These are the activations of a small neural network, seen along a few directions. Each row is one input.
Each table varies a few parts of the input and shows all the possible inputs, shuffled.
Descriptions start from the smaller parts, as in this example, which fits no table here: one of 2 separate values, together with either a single point or one of 11 places along a line or (one of 5 places around a ring, together with one of 6 places along a line).
Shared parts are said once, and a part with two or three values counts as separate values.

Table:
x1: 2; 17; -3; -4; -34; 9; 3; 19; -19; 0; -3; 31; -3; -6; -4
x2: -12; 0; -12; -3; 1; 0; 15; 18; -7; -7; -10; 3; 13; -28; -15
x3: 11; 20; -11; 0; -22; -8; 1; -10; -5; -16; 14; 19; -18; 6; 25
x4: -5; -24; 9; -7; -24; -3; 2; 6; 4; 9; -5; 0; 31; -10; -5
x5: -10; 35; -12; 17; 24; 3; -7; 6; 30; 15; -4; 19; 9; 42; -34
x6: -6; 1; -12; -6; 6; -5; -10; -1; 13; 12; 24; -6; 2; -24; -7
x7: 5; 14; -4; -5; -35; -7; 14; 4; -6; -7; -16; 19; -19; 6; 16
x8: 16; 19; 4; 2; 0; -2; -15; -1; -26; -2; 13; 22; -9; 1; 24
x9: 5; 7; -13; 11; 13; 0; 2; 2; -6; -15; 18; -7; 6; -18; -18
x10: 0; -23; 21; 7; 6; -7; 1; -5; 0; 14; 17; -5; 0; -5; 12
x11: 17; 21; -3; 6; -20; 7; -14; 3; -21; -15; 26; 24; -4; 5; -4
x12: -6; 29; 2; 30; 33; 18; -21; 9; 24; 18; -20; 4; 1; 43; -6
x13: 1; -18; 3; 17; -14; -8; -5; -6; 1; 6; 22; -10; 13; -3; -10
x14: 10; -35; 33; -5; -3; -1; -2; 4; -7; 7; -16; -9; 13; 8; 0
x15: 1; -8; -12; -5; 7; -2; -9; -22; 11; -6; 12; -16; -15; -2; 0
x16: -4; -26; 15; -11; -18; 1; 10; -19; 12; -3; -15; -2; 9; -1; 4
x17: -7; -19; 2; 5; -8; -4; 7; -29; 11; 1; 14; -5; -5; -5; 9
x18: -10; -14; -3; -18; -5; 1; 2; -10; 8; -3; -13; -15; -4; -1; -1
x19: 12; 0; 3; 10; 30; 0; 0; 5; -12; -12; 9; -13; -5; -10; 1
x20: -10; 21; -25; 10; 25; 14; 11; -8; 35; 10; -9; 9; -3; 56; -6
x21: 9; 11; 9; -3; -12; 1; -3; 13; -30; 9; -19; 23; -10; 1; 16
x22: 8; -7; 5; -6; 22; -4; -13; 1; 2; 11; 16; -18; -6; -6; 7
x23: 3; 10; -10; 2; 10; -2; 11; -20; 3; -25; 7; -22; -8; -4; 3
x24: -11; -10; -6; -13; -9; -4; -7; 13; 0; 8; -4; -13; 16; -10; -12
x25: -10; -17; 15; -20; 11; 0; -8; 14; -3; 14; -14; -7; 0; -10; 5
x26: -3; -8; -8; -1; 2; -1; 17; -4; -2; -24; -23; -11; -7; -7; -6
x27: -6; 3; 15; -10; 16; 3; 16; 16; -13; -2; -22; -12; 4; -16; 7
Describe the family of inputs behind these rows.
Answer: one of 3 separate values, together with either a single point or (one of 2 separate values, together with one of 4 places along a line)
The inputs of x2 and x27 match in every part but the choice among 3 separate values. If x1 is changed in the same way as x2 into x27, which row does it become?
Answer: x21
Which other rows does x11 become when the choice among 2 separate values takes its other values? List them by row number.
Answer: x1

Table:
x28: -2; -33; 19; -5; -16; -14; -3; -7; 3; -7; 6; -18; 7; -12; 12
x29: -1; 39; -36; 6; 5; 14; -5; -15; 26; -7; -11; 6; -15; 58; -25
x30: 12; -11; 0; -13; -26; -9; -15; -4; -16; -4; 19; 2; -13; -30; 9
x31: 6; 51; -21; 20; 46; 13; -21; 13; 9; 9; 20; 2; 2; 26; -24
x32: -18; -15; -4; -16; 15; 0; 16; 16; -1; 4; -19; -13; 6; -25; -9
x33: 12; 2; 6; -8; -29; -2; 9; 0; -32; -12; 0; 10; -5; -25; 26
x34: -18; -33; 5; -19; 4; -6; -2; 5; 13; 10; -1; -22; 18; -29; -8
x35: -6; 26; 0; 31; 3; 8; 1; 4; 28; 22; -7; 36; 13; 49; -5
x36: 3; 33; -5; 17; 37; 7; -10; -1; 23; 3; -16; 10; -19; 49; 7
x37: 9; -27; 16; -10; -12; -5; 6; -14; -22; 4; 19; -6; -4; -9; 14
x38: -8; -32; 17; 2; 8; 1; 6; -11; 5; 0; -8; -21; 9; -23; -1
x39: 9; 0; 4; -5; -36; -5; 18; 14; -37; -22; -3; 15; 1; -29; 5
Describe the family of inputs behind these rows.
Answer: either one of 4 separate values or one of 8 places along a line
A walk changes only the place on the line of 8. It starts at x32 and steps to x34. List the rest of the walk in order.
Answer: x38, x28, x37, x30, x33, x39

Table:
x40: 14; 18; 5; 2; -19; 3; -5; 12; -27; -1; -8; 21; -10; 14; 8
x41: -9; 43; -25; 17; 42; 13; -2; 9; 31; 5; -10; 7; 1; 33; -21
x42: -8; -34; 5; -17; -8; -9; 2; -4; 0; -2; 6; -21; 8; -38; 0
x43: -7; -30; 17; -13; 0; -4; 1; 7; -9; 6; -9; -16; 8; -21; 1
x44: 14; 14; -7; -3; -26; -1; -2; 0; -20; -10; 8; 14; -10; 2; 4
x45: 16; 9; 0; 1; -14; -2; 1; -4; -22; -13; 13; 7; -10; -9; 12
x46: -4; 26; -9; 22; 29; 9; -15; -1; 31; 18; 6; 8; 6; 43; -16
x47: -7; -38; 11; -16; 5; -11; 8; -6; -3; -3; 13; -26; 8; -51; 10
x48: -8; 12; -10; 13; 32; 6; -6; -16; 42; 7; -7; -6; -6; 44; -7
x49: 11; 13; 0; 3; -30; 2; 6; 4; -22; -6; -5; 23; -6; 10; 7
x50: -10; -33; 12; -11; -11; -6; 11; 0; -2; -1; -7; -13; 12; -27; 1
Describe the family of inputs behind these rows.
Answer: either one of 3 separate values or (one of 2 separate values, together with one of 4 places along a line)

Table:
x51: 7; -2; 5; -1; -17; -4; -1; -6; -8; -3; 8; 5; -2; -5; 16
x52: 6; -8; 6; -1; -21; -1; 9; -4; -16; -10; -5; 4; -4; -3; 4
x53: 5; 4; -4; 1; 6; 0; -6; -5; 0; -8; 8; -7; -5; -16; 1
x54: -4; 5; -8; -1; 17; -1; 9; -2; 7; -6; 6; -8; 2; -9; 1
x55: -5; -8; 9; 3; 6; 4; 2; 7; -2; 13; -8; 3; 7; -4; -3
x56: -5; -14; 11; -1; 9; -3; -5; 3; 7; 6; -8; -9; 2; 9; 1
x57: 0; -2; -1; -12; -14; -1; 3; 9; -14; -1; -11; 5; -5; -8; 3
x58: 5; 40; -14; 19; 13; 10; -8; 3; 11; 4; -5; 20; -8; 46; -8
x59: 9; 0; -1; -3; -3; -3; -4; -4; -11; -2; 21; -1; -5; -8; 3
x60: -7; -9; 0; -3; 4; 3; -2; -10; 14; 6; -4; -10; 6; 8; -5
x61: -3; -2; 4; -2; -8; -1; 0; 14; -8; 1; -5; 1; 12; -7; -6
x62: -7; -4; -8; 1; 7; -3; 2; -5; 19; 0; 4; -3; 0; -3; -6
Describe the family of inputs behind these rows.
Answer: either a single point or one of 11 places around a ring
A walk changes only the place on the ring of 11. It starts at x57 and steps to x52. List the rest of the walk in order.
Answer: x51, x59, x53, x54, x62, x60, x56, x55, x61
